A small network was trained on made-up records. Each row is its average activation on records with the value named, seen along a few directions.
Values that are neighbours, or in one group, have similar rows; names and order tell nothing.
(in the rows, 500 means zero)
Random noise pushes rows far along 3 fixed directions. That doesn't count. These rows show it; they differ only by the noise:
[660 589 351 322 513 618 682 699 227 203 565 395 541]
[511 518 485 587 366 687 570 727 402 487 576 472 224]
[531 536 450 526 409 662 580 688 364 432 574 467 308]
[441 596 309 381 612 504 431 214 303 400 599 607 632]
[562 551 326 481 485 619 508 474 348 360 638 524 435]


Field C:
c9: [823 619 489 381 432 339 441 474 466 148 407 610 660]
c3: [353 749 485 380 619 506 604 348 446 535 366 668 565]
c10: [831 342 577 299 385 533 564 648 436 136 507 348 511]
c5: [222 535 632 359 446 309 434 332 473 686 529 523 679]
c8: [231 566 726 798 656 374 359 330 816 668 470 567 424]
c2: [608 456 783 726 387 370 827 763 577 833 298 410 319]
c6: [297 221 461 699 419 463 309 411 658 647 653 699 526]
c13: [309 459 624  39 597 361 646 579 563 606 245 163 702]
c11: [622 439 172 615 436 555 449 343 759 437 396 363 507]
c7: [521 534 727 723 528 643 320 582 685 669 649 432 456]
c4: [401 242 418 757 625 482 279 369 772 621 515 842 476]
c12: [217 603 597 269 696 456 591 486 186 527 260 504 655]
c1: [544 632 641 133 709 219 602 498 193 628 349 339 963]
The values of C form a star with 6 arms.
Question: Which values are neighbours of c6? Give them in the order they are listed.
Answer: c5, c4
Question: Which values are neighbours of c11? Give them in the order they are listed.
Answer: c13
Question: Which values are neighbours of c8? Give them in the order they are listed.
Answer: c7
Question: Which values are neighbours of c9? Give them in the order they are listed.
Answer: c10
Question: Which values are neighbours of c3? Give them in the order they are listed.
Answer: c12

Field F:
f13: [638 657 647 704 491 559 473 497 542 430 550 620 298]
f2: [511 420 310 566 453 528 566 354 342 375 666 552 454]
f7: [705 534 514 653 600 526 511 631 552 269 496 503 506]
f12: [810 407 359 453 585 371 540 485 649 334 414 426 675]
f11: [563 537 186 347 639 584 566 393 432 374 629 252 564]
f5: [255 586 471 419 428 535 434 453 429 494 394 509 343]
f4: [862 507 213 617 358 727 523 458 305 288 758 582 278]
f10: [487 397 671 380 481 382 396 618 411 535 569 451 623]
f1: [585 524 544 628 340 439 511 460 794 806 445 418 316]
f9: [655 468 199 448 519 615 391 264 541 181 659 689 540]
f8: [521 523 429 323 593 427 609 609 413 366 463 492 774]
f6: [337 282 725 806 293 574 204 439 691 787 651 610 332]
f3: [438 498 395 467 558 550 587 599 586 576 541 422 581]
The values of F form a star with 6 arms.
Question: Which values are neighbours of f7? Give them in the order they are listed.
Answer: f13, f8
Question: Which values are neighbours of f11? Give them in the order they are listed.
Answer: f3
Question: Which values are neighbours of f1? Give them in the order they are listed.
Answer: f12
Question: Which values are neighbours of f5? Give them in the order they are listed.
Answer: f9
Question: Which values are neighbours of f4? Give them in the order they are listed.
Answer: f2
